A small network was shown many inputs. Here are its activations along a few directions, one row for each input.
Each table varies a few parts of the input and shows all the possible inputs, shuffled.
A made-up example of a description, with smaller parts first: one of 4 places along a line, together with either a single point or one of 9 places around a ring or (one of 2 separate values, together with one of 5 places around a ring).
Shared parts are said once, and a part with two or three values counts as separate values.

Other details of the inputs vary at random and push rows far along three fixed directions, the same in every table; ignore that.

A family of inputs:
r1: [ -5   0  -4   3  -9  -4 -22 -10 -29  -9  16]
r2: [  0  -2 -12   7 -11  -3 -17 -12 -31 -11  13]
r3: [ 13  -1  10   2 -10 -22  39   2  45  -1   1]
r4: [ -2 -23   1   5  31   7 -20 -11 -18  11 -26]
r5: [ 23  -6   9 -11   2  -6   4   1  18 -10 -37]
r6: [-14  18  22 -20  -9  -2  48  -6  14   8 -26]
r7: [ 10   2  10 -15 -12 -12  29   7  21  -9 -32]
r8: [  8  -9  -9 -18 -45 -24  13  17 -22 -19  32]
r9: [-20   6   8  -8  16  10 -11 -20 -13  24   7]
r10: [-11  14   0  -7  -2  -4 -14 -11 -36   4  16]
r11: [  9  -2   5 -10  -5   3  35  18  45 -13  -5]
r12: [-22  14  19   3  10  -8   8 -18  13  21   3]
r13: [-15  -6  -6  -3  -5   5 -16 -19 -31  12  18]
r14: [ 10 -22 -16  -5 -38 -16  -5   5 -21 -15  26]
r15: [ -1 -10  -4   3  24  17 -36 -17  -3  12  -3]
r16: [  3   9   0  10  28  16 -31  -3  -8  17  -8]
r17: [-18   1  -1 -11 -15  -7 -11  -9 -33   8  22]
r18: [ 17 -12 -22   5 -29  -5 -11  17 -17 -45  12]
r19: [ 2  9  6  4 10  1 -9  2 -1 19  2]
r20: [ 23 -10   5  14   7  -6   5  18  44  -2  -7]
r21: [ 37 -24  -8   2  16   8 -12  11  47 -18 -16]
r22: [  6 -33  -5 -10 -45 -38  22  20 -36 -22  16]
r23: [  5  -7  -2  -5 -10  -4  36   6  38  -1  -2]
r24: [ -5 -23   6   3  21   3 -19 -11 -23  11 -18]
r25: [-24   8  -5  -6  14  13 -20 -15 -20  14   2]
r26: [ 14 -10 -20   7 -45 -16  14  27 -16 -27  23]
r27: [-19  16   9   0  17   4 -19 -22 -19  14   5]
r28: [ 17   0  -2   9   6   2   6  22  32 -12 -10]
r29: [ -3   8  10   3  20  -3 -15 -12  12   8  -6]
r30: [ -2   4  -2   7   4   8 -28  -1 -26   8   8]
r31: [-26  16  18 -15   3  -4  34 -10  11  23   9]
r32: [  0   7   5   1 -10 -12  35   9  37 -11  -2]
r33: [  1   3   1  10  17   8 -33  -3 -11  15  -1]
r34: [  3   4  -4  11  16  21 -16  10   5  -4 -11]
r35: [  9  -8 -20 -10 -16  -1 -13  11 -18 -19  11]
r36: [  2   9   0   3  27   4 -34 -15  -4  12  -9]
r37: [  0  -1 -15  15  22  22 -32 -16  -8  -7 -14]
r38: [  6  -7  -9 -14 -30 -12  -2   9 -28 -13  26]
r39: [  1 -18  11  -1  15  -8  35   8  28   5 -31]
r40: [-26  14   0  12  15  21 -15  -9 -20  16   0]
r41: [-36  22  33 -22 -17 -20  37 -20 -13  31  -8]
r42: [ 23 -16 -14   6 -48 -19  11  24 -20 -26  30]
r43: [ 36 -25 -13   4  14  19 -15  16  49 -27 -22]
r44: [ 19  -6 -11   1 -30 -10  -9  22 -29 -19  23]
r45: [ 15 -17  -8   5  19  15 -23 -11  18   4 -11]
r46: [-11   7  12 -12  -1  -1 -15 -22 -35  12 -17]
r47: [ 31 -27 -11   5  14   4 -32   6  31 -13 -11]
r48: [-36  20   3  10   9  19   3 -17 -26  28   5]
r49: [-45  36  29 -16 -13 -18  58 -14  -4  24  22]
r50: [-12 -18 -10  -3  -9  -2  -1   1 -50 -10  -5]
r51: [ 21  -6 -20   2 -34  -9  -6  31 -24 -30  18]
r52: [-40  13   2  -6   9  12  -4 -22 -20  27   8]
r53: [-31   8   5  -8  -3  12  28 -15   3  20   6]
r54: [  4  14   2  -1  19  10   8   1  25  -5 -17]
r55: [  0   1  -4  18  18  15 -23 -11 -11  18  -2]
r56: [  9   3   8 -15  -3  -9  38  12  38   1   1]
r57: [-24  15   0  13  16  13 -10  -7 -13  22   0]
r58: [-19  21  23  -6  -3 -14  50  -6  29  13   7]
r59: [  1   6  14   5   7  -7  27 -11  33   9  -2]
r60: [ 13   1  -8 -13 -44 -27  22  21 -22 -31  29]
r61: [  8  -6  -5  20  22  11 -35 -10  -2  17  -6]
r62: [-6 21  9 -6  9 -5 28  2 29  6 -9]
r63: [-28  28  17  -8  -5 -11  43  -4  14  10   5]
r64: [-4  9 18 10 11  1 19  3 28 19 -1]
r65: [ 28 -13 -14  -1  19  20 -20  12  27 -19 -20]
r66: [14 -3  4 12  8  3  6 14 29 -2 -4]
r67: [ -2   8 -11   3  -9  12 -18  10 -35  -8  10]
r68: [ 31 -10 -11  10  17  14 -22  13  31 -36 -24]
r69: [ 27 -12 -20  20  26  13 -34  -3  26 -19 -27]
r70: [  7  -1  -7   5 -14  -2 -14  14 -23 -12  15]
Description of these inputs: one of 5 places along a line, together with either one of 2 separate values or (one of 3 separate values, together with one of 4 places along a line).
Changing only the place on the line of 5 turns r54 into r60. The same change can be made to r34. Which row results?
> r70
Changing only the place on the line of 5 turns r25 into r31. The same change can be made to r69. Which row results?
> r2
A walk changes only the place on the line of 4. It starts at r42 and steps to r64. List the rest of the walk in order.
> r30, r44
Change only the place on the line of 5 in r58. List by row number the other rows that result.
> r1, r12, r18, r32
Change only the choice among 2 separate values in r41. List by row number the other rows that result.
> r22

A family of inputs:
r71: [ 24 -10  -4  10  20  10  -9  12  36  -5 -13]
r72: [  6  -7  -5 -12 -41 -21  19  18 -23 -22  17]
r73: [-27  18  17   0  15   8  27 -10  16  34   4]
r74: [-10  -1   7  -4   8   5  11  -5   6  14  -9]
r75: [-34  18  15  -8  -8  -4  37 -11   3  25  20]
r76: [-38  22  16  -8  -4  -5  12 -22 -35  29   8]
r77: [-14   8  -2   6  18  14 -27 -11 -21  15   3]
r78: [  7 -15 -12  -4 -38 -18   3  12 -35 -24  16]
r79: [  0   1 -12   3   2  13 -17   0 -18 -15 -12]
r80: [ 6  2 10 -9 -3 -9 24  2 25  0 -8]
r81: [ 14 -19 -10   4  -9  -4 -12   5 -11 -15  -4]
r82: [ 19  -5 -11   6   9   9 -32   7   1 -10  -4]
r83: [  9 -17  -9 -13 -48 -23  28  18 -11 -28  21]
r84: [ 22  -9  -2  12  15   4  -7   8  33  -6 -11]
r85: [-41  29  14  -1  17  11  -4 -24 -27  38  11]
r86: [ -7   9   4   0 -18 -12  16   4  -7  -1  17]
r87: [ 17 -14 -16  11  17  15 -43  -2  -1 -11  -4]
r88: [-21  14  -1   3  17  13 -29 -22 -25  19   7]
r89: [ -7   1   0   2   9   4 -24 -14 -29   7  -6]
r90: [ -6   3  -2   6  -1  -1  -8  -3 -14   2  10]
r91: [ 17  -5   3  -5  -1  -4   7  10  18  -8 -13]
r92: [  2   8 -13  14  26  27 -34  -5  -2  -6 -14]
r93: [  4 -14 -12  -4 -14  -4 -14   0 -25 -14   5]
r94: [ -7  -6  -4 -12 -37 -16  21  12 -30 -12  19]
r95: [ 18  -4   0   6  20   6  -4   5  40  -4 -12]
r96: [  3   4  16  -8   8  -7  32  -1  40   6 -14]
r97: [ -1   4  17  -6  21  -1  26  -5  44  13 -21]
r98: [-5  2  7  3 -5 -6 25  3 17  8  7]
r99: [ 18 -17 -14   3   6   6 -35   5 -16 -16 -12]
r100: [  6   2  -8   9   5   5 -29  -4 -13  -2   2]
r101: [ 21 -12   5  -2 -11 -16  27  17  30 -16  -9]
r102: [ 5  8  7 -1  6 -1 13  2 33  4 -3]
Changing only one part turns r71 into r94. The same change can be made to r77. Which row results?
> r99
What do these inputs look like to the network?
> one of 2 separate values, together with either a single point or (one of 3 separate values, together with one of 5 places along a line)
Change only the choice among 3 separate values in r83. List by row number the other rows that result.
> r74, r81
